A small network was shown many inputs. Here are its activations along a few directions, one row for each input.
Each table varies a few parts of the input and shows all the possible inputs, shuffled.
A made-up example of a description, with smaller parts first: ring(8) and (point or ring(11) or (values(2) and line(6))).
Shared parts are said once, and a part with two or three values counts as separate values.

Other details of the inputs shift rows strongly along two fixed directions, in all tables alike. That doesn't count.
To show where, the next rows are all for the same input, with only those details redrawn:
[ 27  -6   7  -9  10  -8   5  -5   5   5   1   3  -5  -2 -10   0]
[ -1   3  -3 -10  -9   1   8   7  -1  -2   5  -6   4  12   3   3]
[ 27  -8   8  -7  10  -8   5  -3   4   5   1   4  -4  -2 -10   1]
[ -5   8 -16  -5  -4  -1   7   5  -6   0  16 -11  16   7  -2  11]
[ -6   8 -17  -5  -4  -1   7   4  -6   0  16 -11  16   7  -2  11]
[  9  -3  10 -14 -10   1   7   6   5  -2  -4  -1  -8  13   3  -3]
[  8  -3  11 -15 -12   1   7   6   6  -3  -6   0  -9  15   5  -5]
[ 32  -9  11  -9  11  -8   4  -6   7   5  -3   5  -9  -2 -11  -2]

Rows:
row 1: [ 21   4  -9   6  13  -9  -1  -8   0  12   9  -8  14 -21 -21  14]
row 2: [  1  12 -19   7  -5  -4 -22  24   7  -5 -31  26  -9  13  20  -8]
row 3: [  4  -5  15  -2 -22  -2   2  -3   8  -1 -15  -5  -4   4  11  -6]
row 4: [-16  -8  -2   3  -1   4   5  -1 -11  -9   3  -1  -6   3   8  -2]
row 5: [ 11  17 -49  16   6 -18 -14  10  -7   5 -13  12   4  -3   3  12]
row 6: [-15  -8  -1   2  -1  -2   8   0  -5 -15   4  -2  -2   6   9  -1]
row 7: [ -4  -5  -7   0 -11   3   5  -4 -10   3   6  -4  -2   9  11  -5]
row 8: [-13   6 -15   8 -14  -2  -1  -7  -6   8   6 -14  15  -5   1   7]
row 9: [ 19   1   3   1  10  -4  -2  -7  -2  20  -1  -2  -9 -13 -14  -1]
row 10: [-19   6   3   0  -2   6   0   7  -7   0  -4  -8  -8  -3  -4   0]
row 11: [ 24 -15   9   5   8  -5  -1 -17  -1  16  -6   5 -17  -6  -3  -7]
row 12: [-13  16 -44  13   5 -14 -14  20 -10 -10 -18  11   2  -2   9  12]
row 13: [  1   0  16 -12  -4   9  -2   8  11  -9  -3   8  -4  14   6  -8]
row 14: [-16   6   3   8  -8   9 -11  -4   0   4   1   1   3   1   9  -6]
row 15: [  5  -4   8 -11 -10   8   7   8  -2   5  -3   0 -18  13   7 -11]
row 16: [ -5   6  18  -3  -6  14  -9   6   7   6  -9   5 -13   5   3 -12]
row 17: [ 17  -6  15   8   8  -4 -10 -11  12   1  -5  10   5 -15  -3  -2]
row 18: [-19   1   0  -3   3   9   3   7  -8   0  -1  -6 -10   2  -2   0]
row 19: [-8  6  0 -6  2  9  0  9  4 -5 12  3  4 11  7 -4]
row 20: [-17   5 -12  -3   6   0   7   6  -8 -12  12  -8  12   1  -6  12]
row 21: [-7  5 -5 -4 -8  8  4  5 -7 12  3 -9 -6  9  1 -3]
row 22: [-15  -5   6   4  -7  -1  -2  -4   0  -5 -11  -5  -3  -8   1  -4]
row 23: [-14   8 -10   9  -4   2  -3  -5   2  -7  11  -1  27  -1   4   7]
row 24: [-16  -1   4   5 -10  -2   2  -1   1 -13  -8  -8   5  -6   5   3]
row 25: [ 13  -1   6   3  22   6  -9  -5   2  14   5  10  -7  -9 -11  -3]
row 26: [ -6  -6  10  -9   3   7   6   8  -4  -6  -5   2 -19   4   2  -8]
row 27: [-19  -2 -12   4   2  -5   6  -4  -9 -15  10  -7  15  -1   2  10]
row 28: [  8   1 -15  15   9  -9  -4 -18 -12  18  11  -8  10 -18 -10   7]
row 29: [  9 -17  11   6  18  -5  -1 -13  -3   5  -8   7 -18 -14  -5  -6]
row 30: [  6  -6  14  -3 -20  -4   7  -4   8  -4 -13   0  -3   9  10  -6]
row 31: [  8   0  -7  16  18  -5 -14 -17   2  11  10   4  17 -25 -13   6]
row 32: [ 21  -2   9  -2   3  -5  -3  -6   6  16  -7   0  -9 -14 -14   0]
row 33: [ -6   8 -16  -6  -4  -1   7   5  -6   0  16 -11  16   7  -1  11]
row 34: [-11  -3   9   3  -6  12  -8  -2   2   2  -4   5  -7  10  14 -13]
row 35: [ 23  -2  20   0  13   1  -9  -3  16   3  -8   9  -2 -14 -12  -4]
row 36: [  1  -7   7  -6 -17  -3   7  -2   2  -6  -4  -2  -1  15  14  -5]
row 37: [-26   4 -12  12  -1   0  -3  -5 -14  -2   6 -12   6  -9   0   7]
row 38: [  3   3  -9   5  21  -9   6  -4  -3  -4   9  -3  15 -21 -21  17]
row 39: [-15   5   5  -3  -6   2   3   9   2 -10  -6  -9   2  -5  -4   5]
row 40: [ 15   6  -4   7  22  -4  -5  -6   5   5  14   7  20 -18 -18  13]
row 41: [-9  5 -1 -3  1 16 -3  8 -2  0 10  4 -1  9  4 -6]
row 42: [-9 -2 -1  2 -2  4 -2 -1  2 -8 10  5  7 11 13 -6]
row 43: [ -7  -5   7   0  -6  12  -5  -1   0  -4   1   8  -6  12  16 -13]
row 44: [ 14  -9   5  -1  24  -6   6  -2  -1  -5   5   5 -10  -9 -15   2]
row 45: [ -5   5  18  -6  -9  12  -9   7  13   3 -11   4  -7   2   2 -10]
row 46: [  1  -8   5  -3 -14  -2   8   0   0  -4   0  -1  -7  16  15  -8]
row 47: [  8   2  13 -11 -14   0   8   5   9   0 -10  -1  -5   7   2  -1]
row 48: [-11  -1  17  -7  -8   5   0   7   6  -4 -17  -2 -16  -3  -3  -6]
row 49: [ 25 -13  16   2  17  -6  -6 -14  11  -3  -2  16   0  -5  -2  -9]
row 50: [-19   2 -10   8  -3  -5   7  -3  -6 -14   5  -7  18  -6   0  12]
row 51: [ -6   7 -19  -2  -2   0   9   5  -8   2  20 -10  10   9  -1   8]
Question: What is each input in this table made of?
Answer: values(3) and (point or (values(2) and ring(8)))
Question: The inputs of row 38 and row 40 match in every part but the values(3) part. If row 48 is changed in the same way as row 38 into row 40, which row does it become?
Answer: row 45
Question: The inputs of row 35 and row 1 match in every part but the values(3) part. If row 17 is changed in the same way as row 35 into row 1, which row does it become?
Answer: row 3
Question: Change only the values(3) part in row 25. List by row number the other rows that result.
Answer: row 18, row 21
Question: Change only the values(3) part in row 26. List by row number the other rows that result.
Answer: row 15, row 41
Question: A walk changes only the ring(8) part. It starts at row 37 and steps to row 22. List the rest of the walk in order.
Answer: row 24, row 50, row 27, row 6, row 4, row 29

Rows:
row 52: [ 14  -9  17 -18   0   1   8   9  10  -3  -8   8 -12  10   0  -7]
row 53: [ 18  -9  17   5  27  -5  -6 -10   3   0   0  12  -5 -20 -17  -1]
row 54: [-16   9  -7 -12 -17  11   8  15  -7   1   5 -11  -1  19   7   0]
row 55: [ 11   2  12  -8 -17   4   1   0   8  10  -3   1  -5  16   8  -9]
row 56: [ 34 -16  23 -11   7 -12   8  -1   8   2 -17   6 -23   0  -8  -7]
row 57: [-11   6 -25  -1   1   4   9   6 -18   1  21 -10   7   8   0   9]
row 58: [ 16  -6 -10  -3  23  -8   6  -3  -5  -3  17   4   3  -4 -12   8]
row 59: [  6 -17  20   0  14   4  -1  -6   0   4 -12   9 -27  -4  -1 -16]
row 60: [ -9   9  -3   6 -16  -1 -20  19   6 -10 -40  24 -21   9  25 -15]
row 61: [-12  20 -35   2 -18  -3 -11  29   0  -6 -19   9  -1  23  24   2]
row 62: [-22   2 -16   9   5  -3  -1  -5 -12  -2   9 -12  15 -13  -8  13]
row 63: [-15  -1 -10  -9 -15   0  16  10 -13 -11   2  -8   0  16  12   0]
row 64: [-15   5 -14  15  -6   0  -3 -12  -5   2  10  -9  24 -14  -1  11]
row 65: [  6   4 -13  19  18  -1 -14 -19  -6  17  19  -5  20 -24 -15  10]
row 66: [ 15 -14  32   0   2  -6  -1  -9  14   1 -23   6 -21 -11  -1 -12]
row 67: [-20   5  15  -4 -14  12  -3   5   9 -10  -5   0   0   5   9  -5]
row 68: [ 15   0  18 -12 -14   6   5   5   8   5 -10   2 -16  14   4 -11]
row 69: [-26   2  -9   7   8   6   3   2  -9 -11  13  -3   9   0   2   6]
row 70: [ -2  14 -18  -3   4  -3   3   1  -3  -1  22 -10  24   1  -7  14]
row 71: [ -8 -16  17  -1  -1  -2   5  -4   2  -9 -15   6 -22   0   4 -10]
row 72: [-17   7  -6  10  -6   9  -9  -3   2  -5  12  -7  23  -3   3   5]
row 73: [ 45 -12   2   4  18 -19  -2 -20   6  14   3   2   7 -17 -17   5]
row 74: [-11   7   0 -11 -29   3  10  12   1  -8  -3 -11   2  16  13   2]
row 75: [  3   3 -13  15  22  -2 -10 -14  -6  14  18  -5  14 -27 -19  10]
row 76: [ 10  -6   4   7  24  -3  -7 -14  -4  12   4   6  -6 -21 -19   2]
row 77: [ -6   9   2  -7 -20   9   7   7   9  -2   2  -3  14  21  13  -2]
Question: What is each input in this table made of?
Answer: values(2) and (point or (values(3) and line(4)))
Question: The inputs of row 54 and row 76 match in every part but the values(2) part. If row 70 is changed in the same way as row 54 into row 76, which row does it become?
Answer: row 67
Question: Change only the values(3) part in row 59. List by row number the other rows that result.
Answer: row 69, row 71
Question: Change only the line(4) part in row 52. List by row number the other rows that result.
Answer: row 58, row 70, row 77

Rows:
row 78: [ -8   4  14 -12 -18   6   2  16  11 -15 -12   7  -9  25  18  -9]
row 79: [ 3  2 10  1 -8  4 -6 -8  2 12  2 -5  0 -2 -3 -7]
row 80: [-18   8 -32   3  -5  -7   8   7 -13 -10  15 -11  21   4   2  17]
row 81: [  2  -2  -8  -4  10  -9   6   7  -4 -11   1   2   4   0  -4   8]
row 82: [ 19 -16  17   2   8  -8   5 -16   2   6  -7   0 -10 -11  -8  -3]
row 83: [ 23  -3 -13   5  13 -17   4  -8  -4   8   1   2   3  -8  -9  11]
row 84: [ 15 -17  40 -11   1  13   1  -2  11   1 -17  13 -34   5   2 -25]
row 85: [ 28  -5   2  -3   0  -8  -1  -1   5  11  -9   3 -12   0  -2  -4]
row 86: [ 15 -11  21 -14 -14  -8   6   6  11 -10 -26  10 -20  14  12 -14]
row 87: [ 35  -1 -13   7  36 -10  -6 -10  -2  18  14  13   4 -17 -19   8]
row 88: [ -3   5 -37   7   7 -13   8   0 -15   3  17  -9  18  -5  -8  20]
row 89: [ 39  -9  -5   2  34 -14   0  -6  -6  16   4  12 -14 -16 -23   3]
row 90: [ 46 -12   5   3  40 -15  -3 -11   9   1   2  21  -8 -19 -23   2]
row 91: [-14  19 -18   2 -12   4  -3   9   3  -6  11  -3  27   9   6  13]
row 92: [-14   7 -27  11   7  -2   1 -13 -19  12  27 -19  21 -12 -10  19]
row 93: [  0   5  15 -13 -21  11  -5  15  18  -2 -16   9  -6  23  15 -15]
row 94: [ -3   7   5  -9 -14   9  -3  15  10  -3  -5   5  -3  18  12  -7]
row 95: [  2   5 -15  12  26   3  -4 -16 -12  13  28  -4  19 -20 -18  11]
row 96: [ -1  -2  22  -4  -7  11  -6  -2  12   4  -3   4  -1   2   2 -10]
row 97: [ 33 -14  27   0  14  -5  -5 -15   8  18  -6   7 -19 -15 -12 -12]
row 98: [-23  -1   3  11 -11   3 -21  13   4 -13 -42  20 -29   3  24 -19]
row 99: [-10  -8  26  -9 -31   6   8   2  10  -4 -19  -7 -17  13  18 -15]
row 100: [ 20  -7  12 -11  -1  -1   1   6   6   4 -16   9 -28  13   2 -16]
row 101: [-15   7 -10  -6 -27  -1   6  13   1 -11  -4  -7   8  16  17   1]
row 102: [ 2 -4 14  1 11  2 -1 -9  5 -4  6  3  3 -7 -6  0]
row 103: [-13  22 -41   9   4   5  -4   7 -13   8  29 -10  32  -1  -3  18]
row 104: [-20   3  -8  -9 -16   4   8  17  -2 -19  -3  -3   6  19  14   2]
row 105: [-15   8 -12  10  -1   0  -2  -9  -4  -4  19 -13  35 -13  -7  17]
row 106: [ 15  -9  -1  -6   5 -12  10   2  -1  -1 -10   3 -15   3  -2  -1]
row 107: [ -5 -14  41 -18 -19  14   7   7   7  -1 -25   5 -42  20  13 -27]
row 108: [-12   3  -8   8  -4  -4   3  -9  -6  -4  15 -15  20 -11  -3  11]
row 109: [-12  13 -35  36  18  -9 -28  -3  -9   3  -7  11  13 -29  -2  11]
row 110: [ 35 -14   8  -7  12 -10   1  -3   2   8 -13   9 -25  -1  -6  -7]
row 111: [ 10  -4   1   8   6 -10  -1 -19   1   4   8  -5  17 -21 -13   9]
row 112: [-20  12 -16   8   8   7  -7  -5  -6   5  29 -13  27  -9  -7  10]
row 113: [ 21  -5  18 -10  -8   0  -1   7   5   6 -18  10 -26  16   6 -15]
row 114: [-27   1  -4   1  -5   6   6   0  -6 -16  11 -13  14   2   2   6]
row 115: [-25  13 -15  -8 -17  14   4  20  -5  -5   6  -4   1  24  16  -4]
row 116: [ 41  -8   7   1  32  -9  -7  -7   9  10   1  20  -7 -11 -16  -2]
row 117: [-28  -4  26 -15 -22  22   3  14   7 -10  -8   0 -16  22  18 -18]
row 118: [-26  23 -23  -3 -31   9  -1  16  -5   4   7 -12  16  23  15   4]
row 119: [ 34 -10  19   6  27   0  -6 -18   6  16   3   9  -7 -22 -18  -7]
row 120: [ 22   3 -15   6   4 -14   0  -8   1   9  -1  -2  13  -7  -9  10]
row 121: [-10  17 -33  10  -1  -6  -1   1  -4  -4  19  -8  40  -4  -4  22]
row 122: [-21  -9  20 -12 -25   8  14   6  -1 -10 -16  -8 -22  16  15 -12]
row 123: [-34  10 -25   5  -5   7   9   1 -23   1  21 -24  13   0  -2  14]
row 124: [ -8   8 -19  10  -2   0  -2 -12 -11  15  20 -16  24 -14  -9  17]
row 125: [-22   2 -20   9   3  -5   8  -8 -16  -7  23 -16  23 -11  -9  16]
row 126: [-32  12 -12   2 -25  11   3   4 -11   3  12 -24  13   8  12   7]
row 127: [ 31 -13  33   0  16  -4  -7 -17  18   5  -8  14  -6 -17 -13  -7]
row 128: [-39   1  -1  -6 -21   6  13   6  -9 -17   4 -15   3  10  12   3]
row 129: [-14  -5  19  -7  -5  10   3   2   5 -13  -1   0  -6   7   5  -7]
row 130: [-35  10  -6  -3  -7  18   5   8 -13  -3  16 -12   4   8   6   1]
row 131: [11 -1 -4 -4 15  1 -2  6  3  0  5 10 -3  2 -5 -2]
row 132: [-14  -6   6  -7 -13   8   6  -1  -6   1  -1 -10 -13   7   8  -5]
row 133: [-10   1  -2   4  20   1   4  -7  -5  -6  18  -4  10 -13 -13  11]
row 134: [ 18 -17  41  -6  -2   0   0  -8  16  -8 -19   7 -17  -3   2 -16]
row 135: [  9  -7  -3  11  17 -12   4 -18  -7   1  13  -6  14 -21 -16  11]
row 136: [ 3  1 13 -1 -3 11 -5 -7  6 10  2  2  2 -3 -1 -7]
row 137: [-29  -7  28 -15 -24  13  11  12   4 -22 -16  -5 -14  19  17 -12]
row 138: [ 31 -17  17   3  45  -6  -3 -18   4  10   7  13 -12 -26 -28  -4]
row 139: [  1  22 -40  12  13   0  -7  -3 -10  15  29  -5  36 -10 -11  20]
row 140: [ 44  -9  17  -4  11  -9  -4  -3  12  16 -15  15 -24  -3  -7 -12]
row 141: [-11   2  -7  20   5  -3 -25   3   1  -4 -33  19 -14  -9  13  -9]
row 142: [-14 -15  33 -15 -31   8  12   7   8 -10 -24  -4 -30  20  19 -20]
row 143: [ 18 -10  25 -12   5   0   4  11  12 -12 -20  18 -25  11   2 -12]
row 144: [-10  -3  17  -5 -29   4   5  -2   8   0 -13  -8  -4   9  12  -9]
row 145: [-19  10 -11  -6 -34   3   9  16   1  -7  -8 -12   3  23  22  -1]
row 146: [-22   5   2   0  -2  12  -2   3  -4  -1  14  -5  11   4   4   1]
row 147: [ -2   4   0 -10   0   8   3  14  -2  -1  -4   4 -12  15   4  -6]
row 148: [-34  15 -37  29  13  -4 -19   7 -16  -6  -9   7   6 -18   4  10]
row 149: [ 32  -8   2  -2   9  -9   0  -4   0  11 -10   7 -14  -1  -6  -1]
row 150: [-3  1 -3  5  7  2  0 -8 -8 12 13 -8  4 -6 -7  2]
row 151: [ 38 -12  17  -3  14 -13  -1  -5  16  -3 -15  15  -8  -7  -7  -6]
row 152: [  9  -7  -1   5  18  -2   0 -13  -8  13  14  -3  -4 -14 -16   0]
row 153: [  9  -5  -7  13  29 -11   0 -20  -6   1  20  -4  23 -26 -21  16]
row 154: [  9  -2  -7  -9   2  -5   6   5  -6   4  -6   0 -15   6   0   0]
row 155: [-44  13   7  -6 -32  19   3  13   4 -16   6 -14  12  19  21  -2]
row 156: [ 45 -15  -4   4  38 -25   6 -14  -3   4   0  15  -5 -26 -26   9]
row 157: [ -5  15 -23   7   5  -2  -2   6  -2  -5  19  -4  26  -1  -3  16]
row 158: [-35  12  -9 -10 -32   7   7  21   0 -20  -4  -9  12  30  25   1]
row 159: [  1   8 -26   3  26  -2  -1   5 -11   2  22   2  15  -6 -13  14]
row 160: [ 28  -4   1   0   2 -15  -1  -8  10   1  -9   7   3  -6  -6   1]
row 161: [-26  17 -13  -9 -44  10   1  18  -1  -1  -5 -14   5  29  25   1]
row 162: [ 11  -6  19  15  -4  -1 -28   1  17   0 -52  31 -29 -11  13 -19]
Question: What is each input in this table made of?
Answer: line(5) and (point or (values(2) and ring(8)))
Question: The inputs of row 129 and row 133 match in every part but the line(5) part. If row 88 is changed in the same way as row 129 into row 133, which row does it become?
Answer: row 106
Question: The inputs of row 91 and row 157 match in every part but the line(5) part. If row 118 is changed in the same way as row 91 into row 157, which row does it become?
Answer: row 140
Question: The inputs of row 108 and row 125 match in every part but the line(5) part. If row 94 is changed in the same way as row 108 into row 125, which row does it become?
Answer: row 131
Question: A walk changes only the ring(8) part. It starts at row 95 and steps to row 150. List the rest of the walk in order.
Answer: row 92, row 82, row 135, row 153, row 102, row 146
Question: A walk changes only the ring(8) part. It starts at row 113 and steps to row 87. List the rest of the walk in order.
Answer: row 116, row 78, row 158, row 86, row 83, row 149
Question: Change only the values(2) part in row 157. List by row number the other rows that result.
Answer: row 155
Question: Change only the values(2) part in row 151. List by row number the other rows that result.
Answer: row 134
